Each row below holds a small network's activations on one input, seen along a few directions.
In each table, some parts of the input vary, and every possible input appears once, in random order.
A made-up example of a description, with smaller parts first: one of 8 places around a ring, together with either a single point or one of 9 places along a line or (one of 3 separate values, together with one of 4 places along a line).
Shared parts are said once, and a part with two or three values counts as separate values.
(in the rows, 128 means zero)

Other details of the inputs vary at random and push rows far along two fixed directions, the same in every table; ignore that.
These rows show it; all are for the same input, with only those details redrawn:
[ 97 132 131 129 138 112 129 120 138 155 115 114 147 130 134 121]
[113 128 132 125 135 118 128 128 137 146 122 122 137 130 131 123]
[223 112 152 110 130 118 151 139 172 148 146 141 114 179 114 108]
[104 126 122 118 126 147 105 154 110 106 139 142 111  97 133 143]
[103 126 122 119 126 147 105 154 110 106 139 142 112  97 133 143]
[205 116 151 115 133 110 153 129 173 159 137 132 125 179 116 105]
[206 111 141 105 121 148 126 166 141 106 161 161  89 141 117 130]
[ 96 128 122 120 127 145 105 152 110 109 136 139 115  96 134 142]

A family of inputs:
r1: [151 108 113 130 116 151 116 159 104  72 165 153 111 100 127 168]
r2: [110 128 128 130 125 112 134 119 136 136 144 108 149 141 133 143]
r3: [121 142 125 122 122 158 103 151  96  89 150 140  98 103 121 141]
r4: [104 130 122 128 127 110 141 116 139 154 105 120 145 116 132 121]
r5: [164 126 130 145 130 145 132 118 121 112 128 127 116 139 121 123]
r6: [141 144 127 128 122 124 139 117 130 127 124 125 123 129 119 119]
r7: [107 122 118 143 146 110 135 116 132 151 102 120 154 120 136 122]
r8: [131 126 135 123 126 129 126 124 126 131 125 132 126 150 129 118]
r9: [ 94 131 121 135 118  99 148 105 136 145 123 102 164 125 136 140]
r10: [125 139 121 146 142 122 134 110 122 132 113 118 144 127 124 119]
r11: [ 96 134 121 133 121 112 136 100 128 149  97 120 148 133 136 114]
r12: [118 142 129 138 120 127 136  99 126 131 112 108 127 133 126 119]
r13: [104 125 117 148 138 116 131 104 121 144  96 123 155 136 137 116]
r14: [ 96 128 122 120 127 145 105 152 110 109 136 139 115  96 134 142]
r15: [136 139 143 134 126 137 127 114 124 127 130 113 118 148 122 123]
Q: What do these inputs look like to the network?
A: one of 3 separate values, together with either a single point or one of 4 places along a line
Q: Changing only the choice among 3 separate values turns r11 into r13. The same change can be made to r4. Which row results?
A: r7
Q: Which other rows agree with r2 in the choice among 3 separate values? List them by row number.
A: r3, r8, r14, r15

A family of inputs:
r16: [ 86 153 120 153 142 119 135  86 126 148  90  97 147 127 131 105]
r17: [115 148 146 135 154  88 144  95 160 179 120  86 165 175 126 104]
r18: [137 146 132 143 133 110 155  90 151 148 120  93 147 157 119 114]
r19: [116 135 124 115 125 160 101 178 101  90 163 139  92  70 124 162]
r20: [ 15 124  92 141 139 113 112 128 107 136 117 113 174  82 159 159]
r21: [206  99 135 115 127 115 145 151 163 121 159 147 122 138 116 136]
r22: [116 143 138 135 143  91 140  89 150 184  92 108 162 176 125  89]
r23: [200 113 138 133 114 135 148 123 139 112 148 130 114 156 119 140]
r24: [135 119 145 139 146 110 140 107 144 167 104 114 151 171 129 104]
r25: [123 125 113 137 113 174 101 149  82  69 133 151  93  81 133 147]
r26: [181 112 128 133 116 159 125 141 108  88 135 149  90 124 125 138]
r27: [112 130 145 140 144  90 146  96 154 178 117  92 176 171 129 112]
r28: [ 11 135 119 147 136 125 104 117  92 130 117 101 164  96 149 152]
r29: [116 105  97 119 128 161  98 178  99  84 141 173 106  81 145 157]
r30: [ 23 145 108 157 124 129 114  99  93 119 107  94 162  83 144 152]
r31: [210 124 134 102 108 116 157 145 147 122 154 152 119 151 111 126]
r32: [108 127 150 112 126  95 147 100 177 198  93 106 145 162 137  93]
r33: [116 129 144 142 151  99 140  95 151 183  94 103 168 170 128  95]
r34: [212 127 150 113 143 140 129 142 152 129 144 148  96 171 109 102]
r35: [ 21 127 102 145 146 114 108 122 110 134  92 121 162  62 146 139]
r36: [217 123 152 113 138 138 142 154 158 144 142 145  96 144 108 110]
r37: [109 135 117 114 110 158  93 164  88  73 165 155  95  99 126 156]
r38: [206 127 132 122 105 132 150 120 140 109 152 139 107 160 110 126]
r39: [122 135 106 128 106 171 103 143  79  68 134 158  84  84 127 140]
r40: [216 123 135 105 115 125 153 143 144 126 133 165 110 149 112 109]
r41: [ 99 120 128  90  95 162  99 175 114  89 163 148  82  86 140 161]
Q: What do these inputs look like to the network?
A: one of 2 separate values, together with either a single point or (one of 3 separate values, together with one of 4 places along a line)
Q: Changing only the choice among 2 separate values turns r20 into r29. The same change can be made to r37. Which row results?
A: r22
Q: Start at r18 and move only the place on the line of 4, one step at a time. The first step leads to r38. Which rows follow, in order?
A: r30, r23
Q: Change only the choice among 3 separate values in r25. List by row number the other rows that result.
A: r33, r35
Q: Change only the choice among 2 separate values in r24. List by row number the other rows that result.
A: r28
